A small network was shown many inputs. Here are its activations along a few directions, one row for each input.
In each table, some parts of the input vary, and every possible input appears once, in random order.
A made-up example of a description, with smaller parts first: one of 8 places around a ring, together with either a single point or one of 9 places around a ring or (one of 3 separate values, together with one of 4 places along a line).
Shared parts are said once, and a part with two or three values counts as separate values.
In the rows, zero is written as 128.

Other details of the inputs vary at random and push rows far along two fixed directions, the same in every table; ignore that.
To show where, the next rows are all for the same input, with only those details redrawn:
[156 144 137 131 116 158 150  76 175 155 127 116  91 104 129]
[155 144 137 129 116 159 148  78 174 153 126 117  92 105 130]
[123 140 142 113 104 133 129 162 133 121 147 141 120  80 125]
[155 144 137 129 116 159 149  77 174 153 126 117  91 105 130]
[123 140 142 113 104 132 129 162 133 120 147 141 120  80 125]
[119 120 141  67 133 219  58 149 158  72  96 125 109 168 196]

A family of inputs:
r1: [119 122 153 107 134 223  63 153 151  72 102 114 116 175 180]
r2: [157 145  87 127 119 148 130  68 148 167 108 125 112 136 100]
r3: [141 105 131 124 126  80 133 173 136 123 142 135 120 106 147]
r4: [103 132 143 163 118  83 127 142  80 142  91 156 170 130 147]
r5: [111 128 109 106 119  77 118 145 124 133 149 129 157 130 117]
r6: [117  94 107 157 121  95 116 171 104 136 140 122 118 133 112]
r7: [146 138 137 163 116 177 145  78 155 157 153 125  94 140 115]
r8: [142 122 125 123 132  85 120 158 140 123 139 147 159 102 137]
r9: [144 125 123 165 158 117 154  60 156 131 109  97 139 145 122]
r10: [169 159 133 162 158 155 153  75 147 144 115 114 129 129 114]
r11: [ 90 140 144 139 119 136 144 148 106  96 140 116 128  97 103]
r12: [ 84 153 148 117  88 120 140 140  81 146  97 162 124  96 144]
r13: [135 117 113 122 129  93 119 152 129 132 163 167 153 123 131]
r14: [113 128 144 141  99 145 109 154 101 130 168 139 118 112  97]
r15: [115 121 125  84 148 214  75 137 118  66  91 105 155 212 164]
r16: [132 110 130 121 155  85 139 167 117 123 141 131 119 100 147]
r17: [119 112  89 121 124  90 104 151 116 141 134 145 149 115 112]
r18: [174 125 131 176 146 121 139  79 175 152 121 112 139 141 131]
r19: [134 109 126 152 126  97 100 151 109 131 160 146 156 134 110]
r20: [140 104 143 159 129  90 131 179 129 117 145 124 128 120 138]
r21: [133  99 132 159 125  98 130 173 117 126 169 144 122 141 131]
r22: [142 115 122 160 128 107 152  80 154 162 135  82  98 171 121]
r23: [170 149 123 162 126 161 142  77 153 152 140 136 124 158 111]
r24: [166  98 115 134 131 110 133  73 153 169 139 120  81 152 134]
r25: [102 116 137 129 109  67 142 149  82 149  92 153 122 120 166]
r26: [134 116 125 157 131 103 117 158 122 127 166 156 161 136 121]
r27: [124 149 129 103 142 116 146 153 118 109 118 149 151  95 105]
r28: [114 157 124 130 104 117 124 155 108 121 148 123 157 138  91]
r29: [131 109 143 156 157  96 138 173 111 117 143 120 127 113 137]
r30: [139 140 118 107 107 117 109 146 106 131 154 161 140 115 102]
r31: [120 120 127 113 159  87 139 151 128 117 123 144 161 101 122]
r32: [165 130 131 172 175 127 146  73 158 151 119 109 138 135 131]
r33: [134 101 120 124 123  87 132 166 124 132 167 155 113 127 141]
r34: [137 138 126 146 127  98 151  48 130 184  68 142 133 140 160]
r35: [116 153 117 104 127 108 144 140 110  97 125 138 150 100 108]
r36: [152 122 135 164 173 124 157  73 163 143 103 109 140 140 117]
r37: [100 138 143 103 131 134 148 154 121 113 130 137 121  77 110]
r38: [109 112 115 107 114  72 131 159 119 132 153 117 118 134 127]
r39: [132  93 133 153 121  92 113 165 104 131 163 134 117 139 119]
r40: [ 92 113 126  49 136 220  79 131 126  78 102 105 119 181 176]
r41: [112  94 130 139 132  94 149 163  98 120 148 104 137 135 123]
r42: [ 93 130 140 128 110 146 144 152  95 118 153 109 137 109 100]
r43: [145 151 140 148 118 124 125 167 124 112 138 142 158 111 110]
r44: [171 143 125 158 121 155 126  67 142 158 134 125 119 155  98]
r45: [135 110 114 117 124  87 102 144 116 137 158 156 148 120 119]
r46: [166 130 119 135 174 119 145  67 164 154 115 120 130 124 143]
r47: [109 124 151 101 164 232  65 148 133  67  98 111 116 174 184]
r48: [148 154 125 155 141 146 161  63 146 123 105 103 129 141 105]
r49: [137 129 115  70 139 205  59 139 144  81 111 156 133 201 180]
r50: [123 148 142 138 145 126 145 159 111 104 121 138 159 109  95]
r51: [170 160 121 127 156 146 154  69 154 149 113 125 121 116 125]
r52: [ 98 130 119 145  99 148 112 161 101 135 145 127 120 106  90]
r53: [147 151 128 113 115 114 127 160 130 117 135 152 150  97 120]
r54: [118  96  95 122 119  85 117 165 111 141 137 133 110 120 121]
r55: [119 142 114  93 118 119 145 144 100 119 139 132 159 113 105]
r56: [113  96 118 104 130  84 150 156 104 126 146 114 129 122 132]
r57: [ 91 148 126  95  92 125 127 149 116 132 158 122 120 108 105]
r58: [109 163 133 117  99 102 137 137  78 141  86 172 154 111 140]
r59: [125 146 126 122 128 151 167  55 155 136 116 103  92 107 116]
r60: [118 110 101 157 126 100 103 157 109 136 136 134 157 129 103]
r61: [110 125 139  65 162 223  66 142 140  72  95 122 108 160 194]
r62: [150 105 140 165 168 120 168  89 158 141 106  95 101 144 129]
r63: [114 110 125 137 137 100 136 149 103 120 145 116 176 131 113]
r64: [156 144 136 131 116 158 150  76 175 155 127 116  92 104 129]
r65: [148 134 126 123 108 161 131  62 150 170 145 125  82 124 110]
r66: [108 162 146 153 101 111 135 144  72 136  88 162 161 125 129]
r67: [107  87 134 109 167 166  83 145 134  54  86  93 117 205 191]
r68: [115 136 131 112 101 140 127 155 121 131 172 160 114 100 119]
r69: [146 127 110 131 156 106 157  51 163 138 107 108 130 131 130]
r70: [110 127 121 141 121  88 117 153 118 127 151 119 165 144 108]
r71: [108  88 122  71 166 158  80 139 141  57  82 104 109 195 203]
r72: [123 141 104 146 109 130 110 159 100 129 133 138 148 123  85]
r73: [ 97 113 105  66 125 223  44 140 133  93  92 122 101 179 168]
r74: [119 103 134 114 153  82 151 165 123 116 125 131 121 104 132]
r75: [ 83 151 160 151  90 129 138 147  74 141 100 151 132 110 133]
r76: [122 150 133 146 107 163 144  72 151 158 138  87  99 148 101]
r77: [132 141 150 156 145 169 168  75 155 143 113 102 101 115 104]
r78: [100 115 150 164 112  78 140 156  74 143  94 142 130 134 157]
r79: [149 163 106 114 114 131 148  61 156 162 126 109 120 147 103]
r80: [148 115 106 118 148 119 155  57 152 157 120 102 139 146 129]
Describe the family of inputs behind these rows. -> one of 2 separate values, together with one of 4 places along a line, together with either a single point or one of 9 places around a ring
Changing only the choice among 2 separate values turns r17 into r60. The same change can be made to r34. Which row results? -> r4
Changing only the choice among 2 separate values turns r51 into r10. The same change can be made to r59. Which row results? -> r11
Start at r31 and move only the place on the ring of 9, one step at a time. The first step leads to r69. Which rows follow, in order? -> r80, r5, r17, r45, r13, r8, r46
List by row number the other rows that have the choice among 2 separate values and the place on the line of 4 in common with r42. -> r1, r7, r11, r14, r47, r52, r75, r76, r77
Which other rows does r70 become when the place on the ring of 9 takes its other values? List them by row number. -> r9, r18, r19, r26, r32, r36, r60, r63
Start at r73 and move only the place on the line of 4, one step at a time. The first step leads to r2. Which rows follow, in order? -> r17, r54
